A small network was shown many inputs. Here are its activations along a few directions, one row for each input.
Each table varies a few parts of the input and shows all the possible inputs, shuffled.
A made-up example of a description, with smaller parts first: ring(5) and (point or line(11) or (values(3) and line(6))).
Shared parts are said once, and a part with two or three values counts as separate values.
(in the rows, 128 means zero)

Other details of the inputs vary at random and push rows far along two fixed directions, the same in every table; ignore that.

A family of inputs:
row 1: [151 147 113 136 134 133 132 144 120 153 123 128]
row 2: [123 138  74 132 118 102 131 139 137 122 147 143]
row 3: [112  99 186 158 152 153 100  78 111 146 101 101]
row 4: [163 155  93 106 118 151 125 161 170 151 144 128]
row 5: [120 101 107 106  97 108 145 115 150 120 134 125]
row 6: [108 101 166 131 123 125 119  90 112  89 100 116]
row 7: [110  87 135 113 109 104 139 133 107  79  94 128]
row 8: [135 129 120 113 116 150 125 133 152 128 130 117]
row 9: [124 139 117 115 153 120 141 133 108 122 126 142]
row 10: [161 175 136 178 152 171 112 136 142 218 181 106]
row 11: [134 129  87 112 137 127 120 136 119  92 133 141]
row 12: [118 146 129 121 127 114 123 133 117 116 127 147]
row 13: [165 167  80 114 125 151 126 155 161 147 150 131]
row 14: [149 166 112 171 139 150 123 121 159 217 153 127]
row 15: [135 144 104 100 131 112 151 159 136 118 127 145]
row 16: [120 107 156 149 134 124 108 116 116  97 107 140]
row 17: [137 112 136 109 111 115 134 124 130 116 159 111]
row 18: [142 140  87  85  82 125 149 150 164  79 131 132]
row 19: [147 156 122 149 139 145 114 124 136 136 132 134]
row 20: [121 148 110  69  90 120 149 134 151  98 126 122]
row 21: [108 125 183 147 152 147 136 112 122 167 104 111]
row 22: [142 118 134 123 108 142 135 132 136 130 166 126]
row 23: [135 131  91 114 131 113 136 146 101 106 120 137]
row 24: [ 97 124 182 137 127 135 114 102 113 144 109 121]
row 25: [ 88 116 140 129 144  96 110 111  72  79 113 147]
row 26: [133 121 122 101 110 127 148 129 128 125 108 105]
row 27: [105 121 176 145 142 121 109 114 108 135 109 137]
row 28: [122 128 115 139 145 121 112 115 108  86 124 143]
row 29: [136 132 118 100 126 114 155 161 144 120 123 142]
row 30: [137 141  89 113  96 138 150 137 179 167 152 127]
row 31: [143 133 183 197 161 168 103 114 120 214 162 110]
row 32: [119 124 122 158 145 111 114 140 105 107 154 117]
row 33: [112  75 157 142 139 105 121 126  90  93  89 136]
row 34: [112 114 154 109 134 123 151 116 127 115 100 111]
row 35: [116  91 143 158 132 118 120 112 126 150 124 146]
Each input here is: line(5) and (values(2) or ring(5)).
Changing only the line(5) part turns row 13 into row 11. The same change can be made to row 14. Which row results?
Answer: row 2
Which other rows does row 5 become when the values(2) part takes its other values? List them by row number.
Answer: row 17
Which other rows does row 34 become when the line(5) part takes its other values? List them by row number.
Answer: row 9, row 15, row 21, row 29
Which other rows does row 29 become when the ring(5) part takes its other values? List them by row number.
Answer: row 4, row 16, row 27, row 33

A family of inputs:
row 36: [126 103  93 108 129  95 137 168  98  68  83 140]
row 37: [ 62  68 188 206 167 100 102  54  52 153 100 131]
row 38: [ 99 110 214 191 202 129  97 108  64 135  71 148]
row 39: [124 106  82 108  77 102 158 141 190 126 131 152]
row 40: [103   4 172 115  98  88 150 122 107  38 104 136]
row 41: [ 79  94 164  83 115  92 129 104  92  10  80 146]
row 42: [173 202 139 184 139 202  82 125 154 219 173 103]
row 43: [115 162 205 150 144 176  99  77 119 176  92  90]
row 44: [122 189 154 169 146 149 119 112 152 243 154 134]
row 45: [145 178  59  54 100 148 160 134 165 128 137 106]
row 46: [154 107  69 122  87 143 128 150 191  88 158 137]
row 47: [ 94  37 142 109 119  69 153 129  70  29 125 127]
row 48: [179 174  35 105  92 140 121 171 176 118 181 117]
row 49: [146 192  69  46 108 143 158 140 173 121 144 125]
row 50: [139 192 149 133 142 192 111  98 154 232 118  71]
row 51: [116  90 135  95 130  86 155 150 107  64 153 135]
row 52: [ 99 129 161 190 146 131 106  89 109 214 124 112]
row 53: [119 179 136 168 162 143 123 102 142 244 163 136]
row 54: [122  78 126  97  97  88 150 159 109  70 137 111]
row 55: [ 98  86 243 174 167 129 112 100  72 138 126 116]
row 56: [101 144 183 188 139 134 105  93 117 202 122 124]
row 57: [ 97  96 218 216 181 141  56  72  61 116 125 141]
row 58: [158 105  82  94 107 132 149 171 172 125  97 158]
row 59: [183 186  38  94 114 136 127 163 169 115 197 147]
row 60: [119  82 131  87  87 117 141  98 160  67  82 126]
row 61: [151 143  49  93 134 114 160 176 127 106 116 143]
row 62: [180 193  69  87 107 137 155 199 166 134 120 140]
row 63: [175 191 169 144 129 190 136 150 162 249 174  80]
row 64: [152 162  64  88 147 111 157 182 140 103 126 159]
row 65: [109  56 103 144 126  83 106 104  68   8 126 147]
Changing only one part turns row 49 into row 51. The same change can be made to row 41. Which row results?
Answer: row 55
What is each input in this table made of?
Answer: values(5) and (point or ring(5))
Which other rows does row 58 become when the values(5) part takes its other values? List them by row number.
Answer: row 39, row 40, row 46, row 60

A family of inputs:
row 66: [126 155 143 162 169 150  94 118 106 163 124 127]
row 67: [124 103 158 147 144 113 131 121 103 141 105 135]
row 68: [ 99  69  95 116 127 103 122 124  84  13  83 148]
row 69: [134 150  80  54  87 113 166 162 177  77 133 139]
row 70: [152 181 102  78 101 142 160 162 164 134 134 105]
row 71: [144 165  64  96 114 119 134 165 149  99 139 146]
row 72: [114 120 127 150 130 124 100 119 101 100 109 135]
row 73: [133 158  94  95 118 121 145 148 135 133 160 126]
row 74: [161 173 140 162 142 180 120 131 168 216 175 107]
row 75: [128 139 181 146 139 162 112  94 126 178 105 100]
row 76: [108 109 155 156 151 114 125 131 113 151 106 133]
row 77: [115  68 120 124 135 104 149 129 111  84  88 134]
row 78: [106  88 170 136 157  96 133 129  77  99  98 150]
row 79: [143 140 104  74  86 112 156 144 150  79 115 120]
row 80: [ 83  58 169 114 114 101 120  88 104  48  83 160]
row 81: [139 139  94 100 107 108 148 133 133 117 148 130]
row 82: [120 150 144 167 166 143 106 110 120 152 123 134]
row 83: [143 175 105  85 105 147 144 151 177 152 134 114]
row 84: [123 106 151 149 136 118 131 125 109 151 107 130]
row 85: [104 107 140 144 123 114 113 101 106 132 130 125]
row 86: [121 119 135 151 142 120 101 110  92 102 105 138]
row 87: [145 131  79  61 104 138 156 142 169 102 119 105]
row 88: [144 158  55 100  92 117 146 153 166  83 141 157]
row 89: [140 150 148 164 162 147 100 103 106 155 119 129]
row 90: [148 168 106 127 118 144 132 125 149 193 158 111]
row 91: [131 120 168 183 148 149 101 100 141 170 147 113]
row 92: [129 107 164 148 137 145 120 131  98 122 141 124]
row 93: [131 100 162 160 133 136 109 112 112 128 138 115]
row 94: [150 170 102 129 137 144 152 158 174 200 144 127]
row 95: [103 103 140 148 122 113 117  94 113 128 127 137]
row 96: [102  79 150 152 127 101 127 115 108 118  97 147]
row 97: [140 149  95  55  86  99 178 167 143  47 120 124]
row 98: [140 136 104 130 114 131 149 142 163 165 131 142]
row 99: [101  97 174 126 122 133 109  97 113 110  94 127]
row 100: [150 137 135 155 127 148 109 121 160 171 157 110]
row 101: [ 99 118 147 141 141 119 121 112  99 135 136 123]
row 102: [151 183 109 109 140 141 143 138 144 178 169 118]
row 103: [122 132  82  45  77  98 161 176 150  39 121 129]
row 104: [122 120 133 151 153 149 122  92 118 171 125 101]
row 105: [ 85  67 163 137 145  85 124 132  76  81  90 149]
row 106: [106 103 157 114 114 131 115  98 131 112 100 137]
row 107: [149  92 118 123 122 125 124 132 130  98 135 116]
row 108: [100 118 141 145 138 114 123 109 110 135 135 126]
row 109: [108  82 169 161 136 120 110 118 100  98 130 126]
row 110: [132 160  85 106 115 121 156 140 163 143 165 132]
row 111: [123  88 132 131 111 110 114 132 122  80 139 125]
row 112: [136 145 160 152 161 147 127 136 117 200 123 128]
row 113: [115 127 132 163 133 133 102 109 113 120 111 138]
row 114: [145 146 109 133 120 136 141 149 154 183 133 124]
row 115: [140 164 104 134 113 144 135 117 169 184 160 129]
row 116: [125 131 144 136 172 120 107 118  89  95 115 145]
row 117: [176 179 129 133 136 184 137 150 151 198 176 111]
row 118: [145 137 132 138 125 155 122 146 136 149 160 116]
row 119: [146 128 175 173 151 163 105 110 121 179 147 106]
row 120: [142 144  64  73 117  96 136 171 128  48 132 156]
What is each input in this table made of?
Answer: values(5) and (point or (values(2) and line(5)))
Changing only the values(5) part turns row 115 into row 91. The same change can be made to row 81. Which row results?
Answer: row 119
Changing only the values(5) part turns row 111 into row 72. The same change can be made to row 117. Which row results?
Answer: row 116
Which other rows does row 105 become when the values(5) part takes its other values? List them by row number.
Answer: row 66, row 101, row 103, row 118
Which other rows does row 73 become when the values(2) part takes its other values? List them by row number.
Answer: row 90
